These are the activations of a small neural network, seen along a few directions. Each row is one input.
In each table, some parts of the input vary, and every possible input appears once, in random order.
Descriptions start from the smaller parts, as in this example, which fits no table here: one of 8 places around a ring, together with either a single point or one of 11 places along a line or (one of 2 separate values, together with one of 6 places along a line).
Shared parts are said once, and a part with two or three values counts as separate values.

Other details of the inputs vary at random and push rows far along three fixed directions, the same in every table; ignore that.

Rows:
r1: [ -6.1 -43.7  -7.6  28.4  12.9  -6.9  11.8 -20.4  -0.7 -49.7   3.9]
r2: [ 21.7  45.5  42.8  52.3 -20.1  25.9  -4.5  20.6 -35.2  -6.5 -12.1]
r3: [-12.8   7.5 -25.0 -47.4  15.5  -6.0  19.2 -21.5   7.8  19.6 -18.8]
r4: [ -0.3  10.4 -27.8 -42.5   5.4  -9.8  29.7 -29.9   6.6  25.3  -9.5]
r5: [-20.4  17.3 -30.5 -49.9 -15.5  13.5 -19.0 -29.2   2.4  20.2   1.9]
r6: [ -1.9 -29.7  -1.5  24.8  20.1 -20.8 -14.5 -15.0   0.0 -43.0  37.7]
r7: [-34.9 -25.9 -13.4  22.0  15.6  -8.8   3.5 -22.9   1.4 -19.3  16.5]
r8: [ 15.6  44.3  47.6  48.9 -13.3  23.8 -10.6  30.5 -36.9 -12.5  -9.6]
r9: [ 40.3 -37.7  32.7  12.8 -20.3 -25.6   1.0  41.8  29.4  24.7  -4.9]
r10: [ 12.2  41.5  41.4  46.3 -13.8  33.6  -7.0  33.9 -32.7 -14.6 -16.3]
r11: [ -1.7  17.7 -37.1 -51.5 -19.8   5.1  -8.9 -29.2  -9.4   8.6 -12.9]
r12: [-10.4 -24.3 -15.7  -9.3 -13.6 -13.3 -22.5 -18.6 -17.6 -37.6   3.1]
r13: [-14.4 -24.5  -7.9   3.4  24.5  -0.5   0.1 -13.4  -4.6 -37.0   6.7]
r14: [ 12.1  24.6 -29.0 -42.2  10.6  14.8  12.9 -31.8   5.8   8.2  -6.2]
r15: [-25.6  33.6  21.6  54.6   6.5  23.2 -15.7 -10.6 -77.1 -50.1  23.4]
r16: [  6.0 -27.0 -12.8  12.3  12.6 -21.0  -9.6 -10.6  23.6 -11.3  33.8]
r17: [-15.0 -20.1  -2.0   5.3  12.6 -22.3  12.4 -23.6 -12.6 -28.4   9.0]
r18: [-13.7  90.7  -2.1 -13.3  14.8  52.6  -7.9 -14.8 -57.3  -7.0  -9.6]
r19: [-18.4 -39.7   6.2  21.0  13.5 -29.6   4.7 -15.4 -11.4 -39.6  21.1]
r20: [  8.2 -44.2   1.3  30.1   3.2 -21.0   1.2 -30.4 -16.2 -42.5  24.0]
r21: [ -4.0 -41.6 -10.7 -13.8 -15.6 -22.3 -24.1  -6.3   7.9 -20.3   5.1]
r22: [-14.2  20.1 -29.2 -44.5  24.0  18.2   7.5 -14.9   8.2  13.2  -7.1]
r23: [ -6.3  18.1 -26.7 -47.1  20.6  14.4  13.9 -19.5   3.2   7.8 -16.9]
r24: [-16.8  28.9 -17.8 -39.6  11.9   1.4  15.0 -14.6  -3.1  27.4  -0.5]
r25: [ 30.0 -28.1  13.8  23.1 -14.5  -6.1  -2.2  47.4  56.6  28.5   4.1]
r26: [ 14.4 -29.7  -0.7   0.6  15.8 -25.7 -10.0  -8.0  14.4 -20.9  22.1]
r27: [ 11.3  16.3  -3.4 -14.8  -6.2  20.4   9.4  37.7  44.3  60.5 -20.7]
r28: [-12.9  53.0  17.7   0.0  -8.2  28.2   6.4  30.0 -11.1  44.2 -32.7]
r29: [ 12.4 -36.8  28.3  17.5 -12.4 -22.4   8.4  47.5  38.6  27.1 -19.5]
r30: [ 33.4 -28.1  21.7  10.4 -10.5 -10.2  -4.6  50.6  53.4  26.8  -3.9]
r31: [ 24.4  19.5   3.2 -19.9 -16.6   5.2   3.3  32.6  28.9  69.7  -1.2]
r32: [-20.8 -22.9 -12.6  -9.5 -12.5  -6.1 -27.0 -20.4  -9.9 -28.5  12.6]
r33: [-20.4  46.2  35.3  61.0 -19.9  27.0   6.3  31.6 -38.3   6.9  -3.0]
r34: [ -7.5   7.2 -31.0 -40.6   9.6  -3.3  26.0 -28.7   9.9  22.7 -19.9]
r35: [ 36.5 -38.2  30.9  11.1 -17.0 -25.5  -4.5  45.5  31.7  27.3   0.4]
Description of these inputs: one of 5 places along a line, together with either a single point or one of 6 places around a ring.
Changing only the place on the line of 5 turns r26 into r16. The same change can be made to r21. Which row results? -> r5
Which other rows does r27 become when the place on the line of 5 takes its other values? List them by row number. -> r1, r13, r22, r23
A walk changes only the place on the ring of 6. It starts at r10 and steps to r23. List the rest of the walk in order. -> r3, r17, r9, r8
Which other rows does r30 become when the place on the line of 5 takes its other values? List them by row number. -> r10, r14, r18, r25

Rows:
r36: [  7.1 -30.1  -8.5   1.9  20.6 -17.4  13.1 -10.4  18.7  -8.8   8.4]
r37: [ -4.9 -35.6  -6.7  13.7  10.8 -16.6   8.2  -5.0  30.9 -11.6  14.6]
r38: [-17.0 -19.4  14.4  51.0   9.0  -2.0  -6.8  -7.5  -1.7 -40.1  27.6]
r39: [-14.2  28.3  -8.3 -23.9  -4.1   8.7   7.8  -4.1 -11.7  28.2 -16.7]
r40: [ 17.9  -2.2  17.8  -3.3 -13.7   1.2  14.7  18.3   7.6  22.8 -22.0]
r41: [ 12.1   7.6  -7.9 -19.6   3.1   5.3  -7.4  -0.4   5.9  -6.5  -7.1]
r42: [  5.6 -31.6  -0.5  -9.6   1.7 -19.9   6.0 -13.4  14.4 -16.2  -2.5]
r43: [ -7.0   2.4  -4.7  -1.0 -10.1  -7.3  -5.1  -0.4   0.1  10.7   3.4]
r44: [  7.6 -12.9 -20.0 -19.2   9.5  -0.8  -6.5 -23.8   0.0 -19.2  13.0]
r45: [  6.5 -31.4  -9.0  -2.2  23.5 -15.5  17.3  -3.8  14.2  -8.6   8.5]
r46: [ 15.4 -30.1 -10.0  -7.6  -2.5 -12.4  -4.7 -15.5  10.3 -10.9  18.2]
r47: [  3.9 -30.1  -2.8  -7.2   4.4 -25.8   9.7 -12.1   7.3  -7.6   5.5]
r48: [  2.4  -2.4  17.6  21.4  -7.3   4.5  11.7  33.0  20.2  18.6 -10.1]
r49: [ 12.1   9.4  -7.7 -14.8  -8.1  -2.9  -1.6  -9.2  -1.9   8.5   7.9]
r50: [ 10.1  -0.5  13.2  16.7 -27.9   1.3  -8.7  24.9   8.5  21.2  -3.3]
r51: [ -1.6  28.1 -14.6 -24.5 -11.8  23.3  -6.1  -5.4  -7.2  24.6  -4.5]
r52: [18.1  6.3 20.1 -9.5 -0.1 -3.9 -8.5 31.6 11.1 27.4  2.7]
r53: [-35.2  56.8 -11.2  27.8  38.2  32.4  -8.9 -59.8 -76.0 -57.9  25.0]
r54: [ -8.4  -4.0  33.0  49.5 -20.4  11.9   0.9  25.6 -24.9 -10.1 -17.1]
r55: [-13.1  30.7 -11.7 -21.6  11.4  21.3  20.0   6.1  -3.1  22.7  -9.8]
r56: [  1.4  -8.8 -19.4  -5.1  26.9  -8.8   9.5 -28.3   7.3 -11.5  10.7]
r57: [-13.3  32.8 -10.4 -22.8  -4.0   5.3   2.3  -2.2 -10.1  28.9 -10.3]
r58: [ -1.6  -2.4  -8.2  -6.7  -3.1   6.0 -13.8   9.1   9.3  -4.8  -8.3]
r59: [  6.2  39.0  -7.6 -25.4  -6.2   3.0   3.4  -5.3 -11.3  22.9  -2.9]
r60: [-13.0 -14.3 -20.0 -20.4   6.7  -8.4 -10.0 -20.4   7.5 -16.8  -1.9]
r61: [-12.9  32.2  -2.0 -30.9   7.7  16.2 -10.6   5.7  -5.9  26.7   2.3]
r62: [ 20.8   6.4  17.6  -5.2 -14.2  -0.6  -2.9  23.3  15.6  11.3 -20.8]
r63: [  3.8 -24.4  -5.2  -6.8   4.3 -29.6   4.4  -9.4   7.4  -6.5  12.1]
r64: [  1.0  -0.2  27.6  52.9 -22.1  21.3 -19.0  32.3 -20.1 -18.9  -3.3]
r65: [ -9.7   0.6  35.5  52.3 -22.0  10.5  -8.5  26.8 -22.5 -18.6 -19.3]
Changing only one part turns r36 into r48. The same change can be made to r47. Which row results? -> r39
What do these inputs look like to the network? -> one of 2 separate values, together with either a single point or one of 4 places along a line or one of 10 places around a ring
A walk changes only the place on the line of 4. It starts at r53 and steps to r56. List the rest of the walk in order. -> r36, r45
Which other rows does r58 become when the choice among 2 separate values takes its other values? List them by row number. -> r41
